These are the activations of a small network on made-up records, seen along a few directions, one row for each record.
Each row is followed by the record's values for the fields P, L, K, Z.
Other fields move the rows too, some of them a lot.
Strong random noise was added to every row along 4 fixed directions; ignore it. To show where, here is one row again and again, with new noise each time:
|   58 | -409 |   24 | -325 |  127 |  214 | -201 |  -72 | -120 |    6 |  235 | -198 | -110 |  256 |  277 | -208 |   33 | -234 |  172 |  -56 |  135 |   83 |  -97 |  140 |  125 |  117 |
| -235 | -238 |  -61 | -174 | -112 |  -54 |  112 |   59 |  -36 |  -25 |  119 |   87 | -153 | -333 |   89 | -183 | -202 | -199 |   55 |  106 |  492 |   50 |  121 |   77 | -130 |   59 |
| -103 |  203 | -251 |   28 | -356 | -429 |  253 |   78 |  105 |  -10 |  -14 |  266 | -365 | -317 |   18 | -150 | -181 |  -80 |   54 |  -61 |  299 |  102 |  349 | -120 |  -29 |   63 |
|   99 |   67 |  249 |  -99 |  371 |   98 | -120 |  132 | -145 |  183 |  133 |  210 |   74 |  208 |  -51 |  -94 |  -19 |  -96 | -176 | -172 |  -95 |   44 | -228 |   48 |   63 |  -23 |
|  -50 |   68 |  332 | -174 |  451 |  -88 | -106 |  170 | -136 |  163 |  125 |  357 |   26 | -130 |   67 | -129 |  -98 | -277 | -148 |   41 |  162 |  -19 | -175 |  162 | -118 |  -44 |
|  -87 | -165 | -270 |  -29 | -370 |   44 |  189 |   13 |   11 |  -32 |   86 |  -55 | -185 |  -28 |  -70 | -143 | -142 |   47 |   49 | -151 |  237 |  142 |  183 | -117 |   77 |   96 |

|  322 |  478 | -218 |  196 | -217 | -119 | -210 | -141 |  143 |   99 | -158 |  296 |  -51 |  285 |  -20 |  141 |  136 |  233 |   79 | -136 | -545 |  143 |   97 |  -16 |   34 | -192 | => P=p2, L=l4, K=k3, Z=z1
|   92 |   45 | -187 |  -35 | -338 |  -16 |  119 | -118 |   20 |  -38 |  -26 |   70 |  -28 |  207 | -134 |   71 |   42 |  107 |  126 |  -10 |  -67 |    2 |  141 |  -23 |   35 |  -33 | => P=p1, L=l3, K=k3, Z=z2
|  112 |  138 | -296 |   49 |  -10 |  243 | -196 |   18 |  234 |   30 |  -43 | -457 |  -56 |  136 |   70 | -165 |    2 |  -34 |   81 | -291 | -183 |  259 |   10 | -258 |  420 |  134 | => P=p2, L=l4, K=k4, Z=z1
|  182 |  162 | -304 | -157 | -234 | -136 |  -72 | -249 |  -63 |   37 |   92 |  -74 | -316 |  235 |   53 | -108 |  -68 |   25 |   80 | -334 | -333 |  236 |  213 | -230 |  359 |  118 | => P=p1, L=l1, K=k1, Z=z2
|  -67 |   -9 | -453 |   30 | -525 | -147 |  227 |  -97 |  100 |   59 |   34 | -166 | -219 |  -81 |  -41 | -132 | -218 |   75 |   95 | -120 |  193 |  108 |  348 | -267 |  252 |  271 | => P=p1, L=l1, K=k3, Z=z2
|  143 | -100 |   63 | -194 |  129 | -423 | -113 |   -6 |   88 |  -64 |   78 | -151 | -490 |  201 |  584 |  -60 |  296 | -406 |  508 |   95 |  110 | -118 |  287 |  240 |  -16 |  184 | => P=p2, L=l3, K=k1, Z=z1
|  132 |  -69 |  138 | -429 |  303 | -203 | -343 | -163 | -161 |  -41 |  201 |   62 | -234 |  122 |  520 | -265 |  136 | -369 |  170 |  107 |  -23 |  115 |   -3 |  195 |  131 |  170 | => P=p2, L=l1, K=k3, Z=z1
|  -66 |  -97 |  125 |  -20 |   95 | -238 |   27 |  137 |  103 |  -67 |  117 |   24 |  -71 | -129 |   88 |  -17 |   51 | -183 |   28 |   71 |  248 | -126 |  118 |  181 | -168 |  220 | => P=p2, L=l3, K=k3, Z=z1
|   76 |  320 |  -12 | -128 |  145 | -608 | -125 |   71 |  243 |  -37 |   48 |  134 | -411 | -177 |  401 | -161 |   67 | -394 |  193 |   33 |   -3 |   42 |  195 |   30 |   61 |   68 | => P=p2, L=l3, K=k1, Z=z1
|   72 |  176 |  387 |  -77 |  432 | -490 |  -32 |  214 | -177 |   54 |   92 |  284 | -113 |  -94 |  172 |  -97 |   91 | -305 |  -27 |   70 |  168 | -208 | -117 |  282 | -117 |   45 | => P=p2, L=l3, K=k1, Z=z1
| -324 |   12 |   61 |   27 |    5 |  437 |   64 |  120 |  -80 |   52 |   95 |  106 |  294 | -561 | -367 |   67 | -334 |  100 | -331 |  229 |  266 |  133 | -195 |  -30 | -226 | -137 | => P=p2, L=l4, K=k3, Z=z2
|  -53 |  -58 |  202 |  356 |   45 | -126 |   13 |  177 |   43 |   -3 | -127 | -197 |  249 |   88 | -205 |  225 |  169 |  145 |  -96 |   20 |   56 | -262 |   52 |  130 | -160 | -125 | => P=p2, L=l1, K=k1, Z=z1
|   21 |  137 | -119 | -192 |    1 | -254 | -115 | -241 |   46 |  -62 |    0 |  214 | -129 | -365 |  300 |   38 |   39 | -176 |  188 |  219 |   96 |  141 |  124 |   77 | -174 |  -90 | => P=p1, L=l4, K=k4, Z=z2
| -189 | -494 |  -95 | -241 | -291 |   85 |  121 |  -79 | -232 | -104 |  170 |  -99 | -106 |  -36 |   49 | -135 |  -59 |  -19 |  115 |   52 |  419 |  -27 |   83 |  -22 | -101 |  106 | => P=p2, L=l3, K=k1, Z=z2
|  252 |  591 |  157 |  141 |  362 | -514 | -108 |  195 |  163 |  109 | -107 |  195 | -203 |  313 |   71 |  -61 |  167 | -103 | -140 | -234 | -373 |  -19 |   29 | -142 |  172 |   56 | => P=p2, L=l3, K=k1, Z=z1
| -173 |   16 |   37 |  -15 | -261 |  144 |  225 |   62 | -134 |   88 |   13 |  223 |  106 |  -30 | -439 |   -4 | -119 |  195 | -215 |  -82 |   87 |    9 |  -37 | -189 |  -62 |   78 | => P=p2, L=l3, K=k3, Z=z2
|   26 | -455 |  346 | -228 |  497 |  485 | -263 |   95 | -167 |  143 |  304 | -418 |  219 |  606 |   60 |   -6 |  202 | -158 |   24 |  -50 |  -85 | -140 | -427 |  252 |  147 |  242 | => P=p2, L=l3, K=k3, Z=z2
|  306 |  436 |  -30 |  -90 |  174 | -360 |  -71 |  -30 |  -44 |   99 |   -6 |  384 | -242 |   19 |  -50 | -186 |  -57 |  -70 | -146 | -256 | -272 |  154 |   35 | -108 |  123 |   67 | => P=p1, L=l3, K=k1, Z=z1
| -125 | -164 |  337 | -331 |  573 |  217 | -328 |   72 | -227 |   76 |   52 |  180 |  112 | -249 |  266 |  -91 |   34 | -430 |  -24 |  300 |  151 | -139 | -201 |  360 | -190 | -165 | => P=p2, L=l4, K=k1, Z=z1
| -258 |    8 |  247 |    5 |  356 | -150 |   41 |  239 |  123 |  -36 |    9 |   69 |  100 | -613 |  177 |   -7 | -201 | -289 | -137 |  376 |  427 | -175 |   47 |  161 | -202 | -157 | => P=p1, L=l1, K=k1, Z=z1
| -194 |   53 | -440 |  192 | -575 | -225 |  343 |   35 |  297 | -149 |   -9 | -412 | -242 | -223 |   62 |  -63 |  -85 |   95 |  119 | -135 |  390 |   95 |  440 | -249 |  188 |  190 | => P=p2, L=l1, K=k4, Z=z2
|   16 |  346 |    1 |   16 |  140 | -260 |  -83 |   16 |  183 |  -26 | -123 |  -39 | -102 | -205 |  327 |  -32 |  164 | -270 |  187 |   85 |  -19 |  -68 |   78 |   96 |   -2 |  -15 | => P=p2, L=l4, K=k4, Z=z2
|  -22 |  222 | -183 |  141 |  -37 |  152 |   -2 |  273 |   56 |   62 |   81 | -358 |  -17 |  -76 | -317 |  -65 | -208 |  138 | -221 | -378 |   28 |  156 |   36 | -290 |  427 |  118 | => P=p2, L=l1, K=k4, Z=z1
| -159 | -124 | -248 |  234 | -150 |  205 |   72 |  220 |  249 | -124 | -118 | -558 |    4 |  -96 |  -61 |   -2 |   30 |   23 |   -4 |   -9 |   93 |  -33 |  195 | -203 |  176 |   70 | => P=p2, L=l4, K=k1, Z=z1
| -450 | -164 |  217 |  174 |   84 |   74 |  193 |  241 |  -23 |  -59 |  -54 |  -25 |  302 | -445 | -118 |  128 | -158 |  -59 | -120 |  220 |  449 | -253 | -126 |  125 | -288 |   12 | => P=p2, L=l1, K=k4, Z=z2
| -294 | -212 |  261 | -234 |  180 |   68 |  123 |  -37 | -231 |  112 |   48 |  369 |  117 | -391 | -148 |  -36 | -247 | -115 | -143 |  267 |  325 | -173 | -217 |  190 | -360 |  -95 | => P=p1, L=l3, K=k1, Z=z2
| -171 |  312 |  123 |  194 |  175 | -417 |  280 |  233 |  118 |  -11 |  -92 |  361 |   63 | -557 | -271 |  133 | -121 |  -56 | -178 |  201 |  389 | -192 |   59 |  150 | -273 | -142 | => P=p1, L=l3, K=k4, Z=z1
|  105 |  326 |  -46 |   22 | -172 | -384 |   30 |  -60 |   -4 |   80 |  -45 |  407 | -221 |  105 |   64 |  -89 |   47 |   38 |    4 | -121 | -147 |  -17 |  212 |  -41 |   92 |   97 | => P=p2, L=l1, K=k3, Z=z1
|  211 |  -76 |  -84 |   31 |   24 |  447 |   53 |  -63 | -212 |   64 |  168 | -161 |  175 |  224 | -364 |   14 |  -55 |  284 | -284 | -282 | -194 |  170 | -170 | -108 |  262 |  -40 | => P=p1, L=l1, K=k1, Z=z1
| -167 | -381 |  185 | -290 |  324 | -250 |  -93 |   15 |  -46 |  -14 |  289 | -231 | -174 |    2 |  440 | -255 |  110 | -500 |  178 |  154 |  440 | -143 |    3 |  240 |  -16 |  247 | => P=p2, L=l3, K=k1, Z=z2
|  -74 | -647 |  -42 | -181 | -216 |  403 |   31 | -166 | -154 | -107 |  157 | -237 |  -37 |  339 |   26 |  -76 |   57 |   38 |  172 |  -44 |  175 |  -37 |  -50 |  151 |   -3 |   87 | => P=p2, L=l3, K=k1, Z=z1
| -181 |   48 |  -18 |  133 |   36 |   46 |  212 |  152 |   48 |   79 |  -74 |  140 |  266 | -263 | -356 |  128 | -187 |  107 | -213 |   41 |  198 |  -67 | -128 | -145 | -144 |  -65 | => P=p1, L=l3, K=k4, Z=z2
| -138 |  344 |  204 |  -89 |  400 | -613 | -153 |  199 |  168 |   49 |  -61 |  299 | -206 | -614 |  440 | -162 |  -77 | -505 |   83 |  238 |  394 |  -44 |  139 |   43 | -105 |   71 | => P=p2, L=l1, K=k4, Z=z1
|   20 | -283 |  -58 |  233 |  -45 |  377 |  -86 |   63 |  235 | -132 |  -72 | -589 |  307 |  169 | -211 |  107 |  -19 |  205 |  -37 |   22 |  -66 |  -65 |    5 |   32 |  144 |   23 | => P=p1, L=l1, K=k3, Z=z1
| -579 | -382 |  293 | -172 |  254 |   26 |  133 |  197 | -260 |   53 |  215 |   -1 |  211 | -441 |  -69 | -133 | -231 | -178 | -169 |  129 |  660 | -136 |  -73 |  198 | -134 |  120 | => P=p2, L=l1, K=k4, Z=z2
|  147 |  245 | -173 |  188 | -240 | -208 |  -33 | -274 |  225 | -107 | -328 |  417 |   82 | -203 |   65 |  357 |  172 |  158 |  244 |  278 | -203 |   11 |  147 |  131 | -351 | -419 | => P=p1, L=l4, K=k4, Z=z1
|  223 |  -94 |   74 |  -20 |  239 |  244 | -342 |   -6 |  -80 |   36 |  -50 | -323 |   45 |  469 |  167 |   30 |  141 |   81 |   51 |  -75 | -385 |   82 | -193 |   -1 |  142 |  -24 | => P=p2, L=l1, K=k1, Z=z1
| -100 |  261 |   -3 |   25 |   72 |   62 | -156 |   55 |  158 |   26 | -152 |  257 |  181 | -659 |  -89 |   26 | -347 |  -99 | -102 |  247 |   -4 |  185 |  -78 |  -17 | -197 | -351 | => P=p1, L=l4, K=k1, Z=z1
|  -57 |  358 |  330 | -165 |  333 | -211 |   18 |  116 | -187 |  111 |   39 |  646 |  -73 | -264 | -154 |  -70 | -113 | -125 | -283 |   21 |  -44 |   91 | -128 |   21 | -146 |  -81 | => P=p2, L=l3, K=k1, Z=z1
| -105 | -291 |   67 | -317 |   73 |  126 | -201 | -137 |  -91 | -134 |  118 |  -51 | -181 | -181 |  357 | -119 |  -51 | -261 |  233 |  173 |  257 |    6 |  -81 |  136 |   17 |  109 | => P=p2, L=l1, K=k4, Z=z1
|  -70 |  644 | -326 |  425 |  -92 | -480 |  304 |  207 |  385 |  149 | -186 |  153 | -213 | -435 | -219 |  -80 | -226 |   42 | -233 | -170 |   10 |   81 |  422 | -370 |  150 |   32 | => P=p1, L=l4, K=k1, Z=z1
| -136 |  144 | -113 |   26 |   85 |  107 | -112 |   16 |  -11 |   17 |  -28 |  -54 |  186 | -259 | -231 |   42 | -294 |   77 | -122 |    7 |  -48 |  154 |  -82 | -147 |   17 | -136 | => P=p1, L=l1, K=k4, Z=z2
| -100 | -492 |   67 | -322 |  235 |  189 | -361 | -119 |   26 |  -99 |  173 | -188 |   71 | -388 |  534 |  -88 |  -37 | -451 |  369 |  544 |  401 |   61 |  -27 |  370 | -231 |  -15 | => P=p1, L=l4, K=k3, Z=z1

Here are new rows. What are their fields?
|   38 |  -80 |   94 | -174 |  100 |  165 |   19 | -161 | -232 |   12 |  120 |  151 |   71 |  145 | -109 |  -32 |  -76 |  120 |  -54 |  -68 |  -37 |  -47 | -237 |  -42 |    1 |   -2 | => P=p1, L=l3, K=k4, Z=z2
|  271 |  298 | -334 |   51 | -524 |   31 |  -79 | -306 |   63 |   47 | -117 |  176 |  -77 |  237 |  -39 |  128 |  148 |  319 |  123 | -124 | -487 |  226 |   71 |  -55 |   30 | -139 | => P=p2, L=l4, K=k3, Z=z2
| -276 |   38 | -265 | -103 |  -66 |   13 |  -14 |   49 |  239 |    3 |  -54 | -293 |  -85 | -524 |  242 |  -89 |  -79 | -196 |  136 |  220 |  395 |  -20 |  143 |  129 |  -33 |  -97 | => P=p2, L=l4, K=k4, Z=z2
|  362 |  510 | -371 |  157 | -258 |   37 | -280 | -202 |  290 |   54 | -262 |  -21 |   14 |   41 |  -14 |  138 |  -32 |  132 |   80 |  -70 | -545 |  284 |  -11 | -202 |   84 | -346 | => P=p1, L=l4, K=k1, Z=z2
| -177 |  -92 |  -86 | -105 |  -63 |   -4 |  -30 |  -16 |  -13 |  -72 |   48 |  -29 |  -28 | -416 |  128 |  -10 |  -62 | -173 |  -19 |  235 |  299 |   89 |   57 |   21 | -171 |  -62 | => P=p2, L=l4, K=k1, Z=z2
|  -67 | -228 |  -15 | -308 |  228 |  470 | -167 |   43 |  -35 |    1 |  165 | -216 |  245 |  -91 |  -99 |  -41 | -201 | -123 | -120 |  115 |   21 |  163 | -297 |   50 |   47 |   -2 | => P=p1, L=l3, K=k3, Z=z2
|   82 |  278 |   27 | -112 |   13 | -158 |    6 |   14 | -162 |  166 |   65 |  412 | -169 |  -70 |  -20 | -144 |  -69 |  -30 | -183 | -229 | -144 |  190 |   12 | -148 |  149 |   31 | => P=p2, L=l1, K=k1, Z=z1
|   -7 |  120 |   58 |  251 |   75 | -159 |  278 |  121 |   -7 |  -14 |  -38 |  160 |   69 | -110 | -332 |  201 |   22 |  152 | -108 |  -26 |   73 | -153 |  -39 |   34 | -121 |   33 | => P=p1, L=l3, K=k4, Z=z1
|  119 |  235 |  -58 |  174 | -208 | -310 |  229 |   16 |   43 |   22 |   90 |  -15 | -230 |  452 | -127 |  -28 |  184 |   99 |  -39 | -393 | -213 |  -39 |  174 | -210 |  255 |  156 | => P=p2, L=l3, K=k1, Z=z2
|  -26 | -174 |  329 |  -77 |  356 |  281 | -139 |  110 | -137 |   45 |   84 |   96 |  187 |   66 |  -64 |   21 |    2 |  -77 | -149 |   60 |  -35 |  -90 | -368 |   71 | -115 |  -47 | => P=p2, L=l3, K=k1, Z=z1
|   77 | -131 | -178 |   82 | -317 |  501 |  180 | -126 | -272 |  115 |    4 |   24 |  267 |  326 | -468 |   98 |  -86 |  397 | -175 | -248 | -286 |   84 | -121 | -202 |  128 |   94 | => P=p1, L=l1, K=k3, Z=z2
| -102 | -128 |  -32 |    0 | -108 |  233 |  181 |   -9 |  -28 |  -79 |  -15 |  -92 |  175 |   74 | -153 |   91 |   65 |  222 |  -84 |  -28 |   99 |    5 | -103 |   -5 | -164 |   12 | => P=p2, L=l3, K=k4, Z=z2
|  127 |  223 |   57 | -167 |  115 | -660 | -103 | -120 |   35 | -102 |  -62 |  388 | -409 |  113 |  461 |   39 |  305 | -178 |  300 |  129 |  -34 | -190 |  198 |  224 | -150 |    6 | => P=p2, L=l3, K=k4, Z=z1
|  -15 |  -96 |  -38 | -340 | -109 |  467 |    1 | -178 | -326 |   69 |   22 |  427 |  261 | -156 | -305 |  -29 | -252 |  208 | -216 |   67 |  -67 |  142 | -240 |  -38 | -254 | -113 | => P=p1, L=l3, K=k3, Z=z2
|  -91 |  -29 | -143 | -142 | -207 |   84 |  188 | -137 |  -29 |  -45 |  -49 |  123 |  -26 | -302 |  -53 |  -39 | -156 |   92 |   75 |   92 |  171 |   17 |  -51 |  -70 | -167 |    7 | => P=p1, L=l3, K=k4, Z=z2
| -181 | -218 |  230 |  309 |  109 |  322 |  135 |  359 |  -35 |   27 |   53 | -204 |  422 |  -27 | -495 |   57 |  -78 |  218 | -416 |  -86 |  201 |  -93 | -144 |  -93 |   62 |  135 | => P=p2, L=l1, K=k3, Z=z1
|  158 | -208 | -246 |  291 | -478 |   13 |   18 | -159 |   74 | -204 |  -41 | -448 | -163 |  361 |  -74 |  130 |  245 |  242 |  255 | -133 | -145 |   32 |  199 |  -75 |  162 |   70 | => P=p2, L=l1, K=k1, Z=z1
|  119 | -290 | -280 |  -35 | -247 |  486 |   43 | -210 |   24 | -148 |  -61 | -250 |  234 |  307 | -205 |   98 |  -11 |  352 |  116 | -152 | -241 |  202 |  -35 | -108 |   28 |  -69 | => P=p1, L=l3, K=k4, Z=z1
|   18 | -330 | -140 | -509 | -106 | -251 |  -79 | -405 |  -97 | -199 |  117 |   -8 | -416 |   58 |  561 |  -53 |  190 | -313 |  536 |  256 |  309 |  -52 |  189 |  318 | -100 |  100 | => P=p1, L=l3, K=k4, Z=z2
|   53 |   91 | -133 |  -98 | -116 | -225 |   60 | -112 |  -41 |   36 |  163 |  165 | -197 |   66 |  -37 | -146 |  -57 |  -76 |   51 |  -96 |  -53 |   21 |  116 | -145 |  142 |  164 | => P=p1, L=l3, K=k3, Z=z2
| -281 | -101 |  115 |  110 | -157 | -145 |  300 |   94 |   56 | -148 |  -45 |  180 |    9 | -194 | -157 |   99 |   49 |  116 |   10 |  103 |  244 | -176 |   92 |   31 | -208 |  -26 | => P=p2, L=l3, K=k4, Z=z1
